These are the activations of a small neural network, seen along a few directions. Each row is one input.
In each table, some parts of the input vary, and every possible input appears once, in random order.
A made-up example of a description, with smaller parts first: one of 8 places around a ring, together with either a single point or one of 11 places along a line or (one of 3 separate values, together with one of 4 places along a line).
Shared parts are said once, and a part with two or three values counts as separate values.

Other details of the inputs shift rows strongly along two fixed directions, in all tables alike. That doesn't count.

Table:
row 1: [ 6 19 22 15 21  1 30 15 26 10  5]
row 2: [-30  -9  14 -21 -11  10  -9  -4 -11 -11 -13]
row 3: [-15  -7  -1 -17  -7   1 -32 -20 -27 -12 -17]
row 4: [ -4  -8 -19 -22 -17  12 -15 -26 -26  -2  -4]
row 5: [-28  -9   9 -23  -5   7   9 -23 -17 -19  -4]
row 6: [ 29  14 -18  22  12  -6  -4   0  -4  13  -5]
row 7: [-12 -11 -17 -13 -20   7 -25 -11 -29  -6 -15]
row 8: [10  6 12 17 14 -7 41 20 35  2 25]
row 9: [ 26   3 -10  18  12 -18  -7   0   9   3  11]
row 10: [ 46  25 -13  16  25 -13 -38 -21  -7  19  -8]
row 11: [-1  2 19 13  8 -3 43 29 39  3 23]
row 12: [ 32  15 -15  15   8   1 -15   3   1  23  -5]
row 13: [-28 -24   2 -16 -21  -1  -5   0  -7 -20   5]
row 14: [-49 -24  27 -17 -20  10  44  27  21 -20  15]
row 15: [ 17   9 -12  13   1   1 -18  12  -3  17 -13]
Description of these inputs: one of 3 separate values, together with one of 5 places around a ring.
- The inputs of row 10 and row 8 match in every part but the choice among 3 separate values. If row 2 is changed in the same way as row 10 into row 8, which row does it become? => row 14
- Change only the choice among 3 separate values in row 6. List by row number the other rows that result. => row 5, row 9

Table:
row 16: [-18  -5   4  -5 -11  13  35  14  10  -1   8]
row 17: [ 38  14 -26  24   6 -10 -30   2  -6  18  -9]
row 18: [ 35  14  -9  27  25 -14  34  -2  22   7  21]
row 19: [  7   5  -8 -13   9  -2 -12 -44 -25  -6  -1]
row 20: [ 35  30   7  37  34 -16  -2  12  19  18  -2]
row 21: [ 35  23  -7  35  24  -9 -14  17   6  23 -19]
row 22: [-18 -12   3 -16  -9   1 -32 -12 -21  -9 -15]
row 23: [ -9  -6 -10 -30 -15  17 -29 -28 -31   3 -19]
row 24: [ 36  20  -7  20  23 -17 -38  -6  -4  17 -10]
row 25: [ -6 -15  -8 -29 -15   1 -35 -31 -22 -13   0]
row 26: [ -4 -21 -18 -29 -23   2 -34 -24 -21  -7   4]
row 27: [-20  -3   3  -2 -11  11  36  14   6  -5   8]
row 28: [-17   6  11  -5   9  18  60 -11  -1  -9   5]
row 29: [  2   7 -10 -12  -5  10 -24 -19 -24   2 -17]
row 30: [-2  8  4  1  4 10 12  3  1  8 -9]
row 31: [ 14   4 -11   2  -5   6  -5   1   2  16   2]
row 32: [-4 -8  1  1 -6 -4 17  9 14  0 14]
row 33: [-1 -5 -9  7 -8  2  4 15  2  5 -2]
row 34: [ 2  2 -7  3 -7  9 12  5  3  5  3]
row 35: [ 49  23  -5  34  38 -21  16  -8  22  10  15]
row 36: [-31 -18  -4 -15 -25  13  11   4 -11 -13  -2]
row 37: [  9 -11 -15 -18 -14  -2 -30 -16 -10   4   6]
row 38: [-33 -22  12 -19 -15   2   0  -1  -3 -22   4]
row 39: [ 0 -4  6  2  4 -8  0  0  7 -7  6]
row 40: [-2 -2 -7 10 -9  5  3 17  1  2 -4]
row 41: [ -3   2  -9  -5  -8   6 -31  -7 -25  -1 -24]
row 42: [ 27  15  -8   4  15  -7 -41 -19 -13  11 -11]
row 43: [ 1 -2 -8  5 -8  4 10  8  2  7  3]
row 44: [-11  -4   6  -5   1  -4 -15  -4  -8  -6 -11]
row 45: [-24   6  19   1   2  12  48  19  12  -3   0]
row 46: [-25  -1  23  -4   5   2  27   8   8 -11   0]
row 47: [-24 -19   0 -24 -21   8  11  -8  -2 -15  13]
row 48: [-33  -5  10 -13 -11  16  25   2  -8 -13  -8]
row 49: [ 19   5   4  30  12 -14  14  37  30  10  11]
row 50: [-8  4 13  6  7 -2 -3  8  2 -5 -8]
row 51: [ 27   5  -5  10  11 -17 -27  -5   2   7   2]
row 52: [  0  -4  11   7   8 -10   9   7  15  -4   9]
row 53: [-32  -6   6 -21 -14  18  16  -6 -14 -11  -8]
row 54: [  1   6   1 -18   0   3 -30 -25 -18   2  -8]
row 55: [ 11   9 -12  11   7   4  37 -11   3   2  12]
row 56: [-2 -1 -2 15 -4  3 12 26 11  6  0]
row 57: [  2  -5 -17  -1 -13   1 -16  -4 -13   3  -6]
row 58: [21 18 17 19 23 -8 22 18 33  9 14]
row 59: [ 1  0 13  2  8 -5 12  6 18 -1 12]
row 60: [-4  9  8 11  8  5 21 13  5  5 -8]
row 61: [-26 -23  -1 -19 -22   3   9  -5  -5 -18  10]
row 62: [ 2 -3 10 -6  4 -3  2 -2 13  2  9]
row 63: [-2 -5  6  2  4 -9 -3  5  8 -7  4]
row 64: [  2 -11  -4   3  -5  -8  -1  12   9   0   8]
row 65: [-10   1  -5 -24 -10  17 -17 -23 -25   1 -14]
row 66: [ 2 -8 -4  4 -4 -7  0 11  8 -2  9]
row 67: [16 24 20 24 28 -7 23 19 27 11  3]
row 68: [-17   2  11  -1  -7  17  49  18  18   0  12]
row 69: [-23 -13  20  -4  -2  -3  17  17  15 -15   7]
row 70: [ 19  15   2  19  19 -12 -17  -2   0   7  -9]
row 71: [-7  7 16  9 12 -3 11 12  9 -3 -3]
row 72: [ 30  12 -10  -4  12  -6 -54 -26 -18  16 -14]
row 73: [ 43  12 -16  14  14 -22 -51 -15  -7  10  -3]
row 74: [-26   2  14  -1  -2  13  32  18   3  -8  -9]
row 75: [ 11  -4  -6  10   0 -11   1  10  12   5   9]
row 76: [ 11  -3   1   7   7 -14 -18   3   5   0   1]
row 77: [-30 -25   2 -17 -24   5   4   4  -4 -18   8]
row 78: [-37 -10  13 -11 -12  17  19  12  -5 -10 -12]
row 79: [  9  -7 -15 -17 -13  -1 -29 -18 -12   2   7]
row 80: [ -6 -20 -19 -26 -23  -1 -33 -24 -25 -10   5]
- What do these inputs look like to the network? => one of 5 places around a ring, together with either a single point or (one of 2 separate values, together with one of 6 places along a line)
- The inputs of row 55 and row 35 match in every part but the place on the ring of 5. If row 17 is changed in the same way as row 55 into row 35, which row does it become? => row 39
- The inputs of row 72 and row 23 match in every part but the place on the ring of 5. If row 20 is changed in the same way as row 72 into row 23, which row does it become? => row 53
- Change only the choice among 2 separate values in row 48. List by row number the other rows that result. => row 60
- Change only the place on the ring of 5 in row 41. List by row number the other rows that result. => row 38, row 40, row 50, row 77

Table:
row 81: [  2  -5 -16 -23  -8   6 -26 -37 -30  -4  -8]
row 82: [ 9 -2  2  4  0 -2 15  8 20  6 19]
row 83: [ 26  23  -3  20  19  -3 -14   2  -1  16 -13]
row 84: [ 32   3 -24   4   1 -12 -44 -21 -15   8   0]
row 85: [-36 -23   2 -46 -28  17   3 -28 -17 -16   9]
row 86: [ -2  -9  10   8   2 -11   9  20  20  -5  11]
row 87: [ -3  -1  -9 -18  -7   5 -37 -26 -31  -2 -18]
row 88: [-3 -2  7  6  5 -6 23  5 13 -6 14]
row 89: [ 32  11 -10  19  14 -15 -13  -1   8   9   7]
row 90: [ 0  0  0  7  3  0 27  5  9 -1 11]
row 91: [-2 -4  4  9 -1 -6 14 18 16 -2  9]
row 92: [-2 -3  3 10 -2 -4 16 19 15 -2  9]
row 93: [-9 11 12  5  8  9 24  9  6  3 -6]
row 94: [ 32  11 -24   1   9  -4 -38 -30 -24  12 -11]
row 95: [-13   2  13  10   3   0  15  20  10  -1  -3]
row 96: [  3  -4  10   7   8 -10  14   6  18  -6  16]
row 97: [-3  1  8  5 -4  5  8 23 17  9  2]
row 98: [-1  8  7  1 10  3 29 -1  9  0  8]
row 99: [-37 -25  -4 -36 -28  14   8 -22 -21 -23   6]
row 100: [-54 -20  18 -26 -26  20  29   9  -5 -22  -1]
row 101: [ 0 -3  0 11 -2 -2 19 19 14  0  6]
row 102: [ 35  12 -19   1   5  -4 -58 -18 -19  22 -16]
row 103: [-9  4  8 10  0  5 17 21 10  3 -4]
row 104: [ 0  8 10  2 11  0 25 -2 11 -2  9]
row 105: [  1  -4 -13 -22  -8   4 -29 -35 -27  -5  -5]
row 106: [ 25  22  -6  20  19   0  -9   0  -4  18 -17]
row 107: [-39 -35  -3 -42 -40  13  -6  -9 -12 -18  10]
row 108: [ 33   8 -16  24   8 -15 -21  12   7  14   0]
row 109: [-6  7 21  7 14 -1 15 11 13 -1 -3]
row 110: [ 33  13  -3  26  18 -18 -35  14   9  15 -10]
row 111: [ 27  23  -5  20  18  -1 -10   1  -2  17 -16]
row 112: [-40 -31  -7 -32 -33  13   1 -10 -22 -20  -1]
row 113: [-9  4  7 10  0  6 19 21  9  2 -6]
row 114: [-8  4 10 10  2  2 12 21 11  1 -3]
row 115: [ -2  -8 -19 -12 -16   5 -42 -15 -33   2 -22]
row 116: [-1  0  2  5  2 -1 24  6 12 -2 13]
row 117: [-10  10  16   7  11   3  20   8   7   0  -6]
row 118: [-5 -6  6 10  0 -8 15 18 14 -4  9]
row 119: [-3  6 12  3 13 -2 25 -2 10 -4  8]
row 120: [  5  -9 -10 -22  -4  -5 -42 -38 -24  -8  -4]
- What do these inputs look like to the network? => one of 5 places around a ring, together with either one of 2 separate values or one of 6 places along a line
- The inputs of row 105 and row 83 match in every part but the place on the ring of 5. If row 104 is changed in the same way as row 105 into row 83, which row does it become? => row 87
- Change only the place on the ring of 5 in row 103. List by row number the other rows that result. => row 93, row 98, row 108, row 116
- Change only the choice among 2 separate values in row 97. List by row number the other rows that result. => row 110
- Change only the choice among 2 separate values in row 120. List by row number the other rows that result. => row 85
